Each row below holds a small network's activations on one input, seen along a few directions.
In each table, some parts of the input vary, and every possible input appears once, in random order.
A made-up example of a description, with smaller parts first: one of 6 places along a line, together with either a single point or one of 11 places around a ring or (one of 3 separate values, together with one of 5 places around a ring).
Shared parts are said once, and a part with two or three values counts as separate values.
(in the rows, 128 means zero)

Other details of the inputs vary at random and push rows far along two fixed directions, the same in every table; ignore that.

A family of inputs:
row 1: [105 115 163 182 126  84 149 121 133  89 108]
row 2: [132 120 121 134 113 109 125 139 121 102 125]
row 3: [ 86 123 117 146 132 129 157 105 135 135 126]
row 4: [106  99 158 184 132 101 173 112 133 103 109]
row 5: [139 131 127 104 141 162 125 131 130 156 139]
row 6: [180 119 140 140 101 121 126 198  97 106 121]
row 7: [144 135 135 106 158 144  94  87 156 117 115]
row 8: [ 83 112 125 184 100 108 180 112 132 116 116]
row 9: [118 127 113 145 105 131 155 137 123 134 129]
row 10: [133 121 134 144 113 137 157 135 130 133 128]
row 11: [161 109 164 181  81  94 161 217  87 117 128]
row 12: [104 140 107 103 151 157 122  92 145 156 135]
row 13: [116 144  98  97 139 140 104  81 145 137 130]
row 14: [169 131 136 110 139 150 111 123 138 137 127]
row 15: [140 139 121 135  87 125 140 201  94 151 143]
row 16: [148 124 106 133  78 118 132 189  87 127 136]
row 17: [107 136 120 135 106 103 132 141 111 129 134]
row 18: [147 135 111  98 130 133  93 126 130 120 133]
row 19: [104 103 153 179 136  90 163 120 130  84 102]
row 20: [194 123 152 140  87 121 129 237  77 137 143]
row 21: [103 102 154 180 134  92 159 119 130  85 102]
row 22: [165 120 132 138  88 143 148 193 101 141 138]
row 23: [116 107 152 180 123  95 154 114 137  84  99]
row 24: [105 155 115 102 146 146 114  92 151 160 139]
row 25: [102 137 102  96 150 139 107  88 138 141 133]
row 26: [ 88 115 156 185 113  99 180 118 140 122 120]
row 27: [140 134 125 102 143 161 129 131 129 154 140]
row 28: [136 143  97  97 122 140 108 122 124 138 136]
row 29: [104 154 110  95 144 130  98  89 143 145 135]
row 30: [116 114 146 145 152 115 130 105 139 102 109]
row 31: [125 140 104 102 136 156 123 132 124 158 141]
row 32: [138 129 139 107 168 150 112  90 150 139 125]
row 33: [115 131 115  95 159 131  97  91 143 121 130]
row 34: [137 130 113  92 144 131  99 132 123 124 136]
row 35: [107 110 167 186 123  90 164 117 139 109 112]
row 36: [136 130 113  93 143 131  96 132 123 125 135]
row 37: [101 128 146 149 131 122 150 106 149 140 126]
row 38: [187 143  99  96  85 164 113 221  82 164 153]
row 39: [142 114 146 144 136 125 146 137 122 122 123]
row 40: [ 88 139 121 136 123 103 132 102 132 126 127]
row 41: [ 71 122 135 184 107  94 176 119 133 125 119]
row 42: [131 137 126 107 145 162 124  88 157 149 131]
row 43: [105 142 105 101 154 156 126  93 144 154 136]
row 44: [113 144 106 108 138 157 122  85 151 148 132]
row 45: [136 128 154 146 129 109 121 142 122 107 122]
row 46: [132 119 136 146 110 138 153 135 130 135 127]
row 47: [146 133 113  98 128 134  92 126 130 121 132]
row 48: [134 133 134 103 173 140  99  93 148 120 118]
row 49: [121 117 136 143 124 137 157 141 123 137 131]
row 50: [121 129 146 145 116 124 150 142 129 141 133]
row 51: [ 98 129 134 137 132  97 118 106 137 107 125]
row 52: [125 138  98  93 135 138 111 129 117 143 140]
row 53: [135 142  98  98 120 141 105 122 124 138 136]
row 54: [152 143 143 107 147 134  89 133 133 126 129]
row 55: [139 130 138 107 169 149 114  89 150 138 125]
row 56: [103 138 101  96 150 139 108  88 138 140 133]
row 57: [116 146 125  97 152 123  88  91 145 124 136]
row 58: [186 126 111  88 101 136  91 230  74 134 150]
row 59: [118 101 157 185 119 104 168 107 141 102 106]
row 60: [153 117 145 146 124 127 143 132 130 119 120]
row 61: [148 120 143 144 124 120 125 138 127 101 112]
row 62: [ 99 106 132 172 108  86 152 115 131  84 111]
row 63: [176 136  95  87  94 143 102 225  68 154 153]
row 64: [139 133 125 104 142 161 127 131 130 156 140]
row 65: [168 131 137 110 138 152 111 123 138 136 128]
row 66: [116 146 124  96 152 123  88  92 146 124 135]
Description of these inputs: one of 6 places around a ring, together with either one of 3 separate values or (one of 2 separate values, together with one of 4 places along a line).
The inputs of row 35 and row 41 match in every part but the place on the ring of 6. If row 55 is changed in the same way as row 35 into row 41, which row does it become?
Answer: row 31
List by row number the other rows that have the place on the ring of 6 in common with row 18.
Answer: row 2, row 33, row 34, row 36, row 47, row 51, row 57, row 58, row 62, row 66
List by row number the other rows that have the place on the ring of 6 in common with row 6.
Answer: row 1, row 7, row 19, row 21, row 23, row 30, row 45, row 48, row 54, row 61

A family of inputs:
row 67: [ 94 112 155 164 157 124 158  31 188 107 101]
row 68: [ 70 123 117 146 148 104 134  31 169  98 108]
row 69: [147 128 168 132 154 117 103  98 156 112 116]
row 70: [127 143 147 116 159 128 103  95 154 128 125]
row 71: [117 113 110 163  66 119 187 207  79 150 146]
row 72: [113 152  95  92 128 166 124  93 145 175 148]
row 73: [151 149 143  91 160 143  86 125 135 143 134]
row 74: [182 132 126  86 147 150  74 115 140 114 124]
row 75: [128  95 134 186  85  85 166 185  91  82 110]
row 76: [ 53 118 116 181 110 112 196  83 146 132 121]
row 77: [129 141  99  87 149 146  92  99 137 131 130]
row 78: [161 157 139  80 158 150  73 111 147 147 138]
row 79: [ 94 106 130 180 106 110 192 134 119 126 123]
row 80: [163 120 116 108 119 127 109 170 100 116 131]
row 81: [145 122 119 116 130 126 111 140 115 112 123]
row 82: [176 115 135 113 134 133 101 160 113 102 120]
row 83: [ 70 127 125 153 145 127 163  33 177 132 116]
row 84: [199 116 139 111 116 159 124 200  99 143 138]
row 85: [102 109 184 190 146  82 152  88 158  81  98]
row 86: [165 109 134 151  86 132 163 218  82 139 137]
row 87: [ 70 137 147 151 155 102 133  41 173 117 115]
row 88: [ 46 141 131 147 146 102 140  37 172 129 124]
row 89: [ 75 133 128 152 118 102 148 120 129 133 133]
row 90: [150 139 121  94 150 173 114 119 136 160 135]
row 91: [108 146  84  82 137 146  98 100 134 145 139]
row 92: [119 151  90  86 132 175 120 117 134 181 151]
row 93: [ 67 110 147 191 134 105 187  41 172 108 101]
row 94: [164 141 110  83 139 150  79 116 132 127 130]
row 95: [150 126 103 105 113 127 112 169  97 125 138]
row 96: [119 162 111  82 138 146  93 122 135 163 151]
row 97: [129 141  84  88 112 139 104 158 103 146 147]
row 98: [ 86 112 158 205 101  68 181 142 118  96 113]
row 99: [120 155 112  83 134 140  98 138 121 166 157]
row 100: [150 124 141 143  91 104 136 219  79 131 142]
row 101: [109 147 135 112 157 129 107  92 149 139 129]
row 102: [140 129 114 121 114 152 142 161 110 157 138]
row 103: [154 138 120 100 140 171 118 130 132 157 135]
row 104: [121 119 109 156  71 127 179 210  81 154 145]
row 105: [100  98 161 196 130 109 187  85 157  95  97]
row 106: [144 110 112 149  83 104 144 209  77 109 129]
row 107: [151  82 153 201  83  79 169 204  87  65 104]
row 108: [118 161 111  79 141 146  93 129 127 169 152]
row 109: [110 148  86  85 132 143  95  86 141 141 139]
row 110: [175 141 160  91 170 146  77 126 141 130 129]
row 111: [150 136  84  87  93 136 106 199  81 147 156]
row 112: [184 109 133 114 124 127 105 174 103 102 124]
row 113: [121 134  89 114  97 125 123 158 104 130 139]
row 114: [128 106 169 198  89  74 170 200  92  98 117]
row 115: [106 136 113 115 149 157 136  80 154 154 129]
row 116: [170 106 176 163 110  95 137 201  97 101 123]
row 117: [170 134 135  96 156 176 106 114 147 146 129]
row 118: [142 140 135 112 126 126 109 168 108 144 139]
row 119: [141 128 105 119 109 125 118 157 108 117 129]
row 120: [183 125 138 104 139 169 116 156 123 144 132]
row 121: [130 151 106  89 150 175 115  89 152 165 138]
row 122: [ 87 108 144 188 124 112 188  88 150 111 106]
row 123: [143 134 166 118 172 129  97  91 159 115 117]
row 124: [144 142 111  83 159 150  84  88 148 122 124]
row 125: [111 113 165 173 124  85 154 142 121 104 118]
row 126: [109  98 150 181 135  90 151  86 148  66  95]
The inputs of row 67 and row 93 match in every part but one. If row 116 is changed in the same way as row 67 into row 93, which row does it become?
Answer: row 125
The inputs of row 115 and row 92 match in every part but one. If row 118 is changed in the same way as row 115 into row 92, which row does it become?
Answer: row 108
What do these inputs look like to the network?
Answer: one of 3 separate values, together with one of 4 places along a line, together with one of 5 places along a line
Change only the choice among 3 separate values in row 78. List by row number the other rows that result.
Answer: row 93, row 94
Change only the place on the line of 5 in row 98. List by row number the other rows that result.
Answer: row 87, row 100, row 101, row 118
Start at row 104 and move only the place on the line of 4, one step at a time. The first step leads to row 102. Which rows follow, in order?
Answer: row 90, row 120

A family of inputs:
row 127: [102 149 120 112 144 153 130  83 153 162 136]
row 128: [175 150  98  78 114 178 104 167 111 174 151]
row 129: [190 154 126  68 134 152  62 179 111 149 146]
row 130: [188  99 150 172  73 107 157 244  72 100 123]
row 131: [ 71 132 118 118 173 111 113  28 169 110 118]
row 132: [111 138 104  96 156 132  95  75 147 119 123]
row 133: [ 68 110 129 193  91  82 189 143 112 110 123]
row 134: [121 141 100  92 131 145 109 122 128 148 144]
row 135: [ 89 135 146 126 188 149 133  23 189 141 116]
row 136: [127 125 141 123 156 147 132  87 153 138 124]
row 137: [ 71  95 161 213 115  56 176  93 140  66  97]
row 138: [102 132 148 115 195 137 109  14 193 117 113]
row 139: [106 107 113 173  77  99 172 178  93 110 126]
row 140: [140 103 168 193  95  90 171 191 101 101 116]
row 141: [167 155 104  66 130 148  73 176 100 152 151]
row 142: [196 142 117  75 123 152  69 177 106 132 140]
row 143: [192 133 123  88 129 177 106 173 113 156 139]
row 144: [ 87 103 138 204  82  89 203 149 113 118 120]
What do these inputs look like to the network?
Answer: one of 3 separate values, together with one of 6 places around a ring
The inputs of row 140 and row 133 match in every part but the place on the ring of 6. If row 138 is changed in the same way as row 140 into row 133, which row does it become?
Answer: row 134
Change only the place on the ring of 6 in row 132. List by row number the other rows that result.
Answer: row 128, row 130, row 139, row 142, row 143
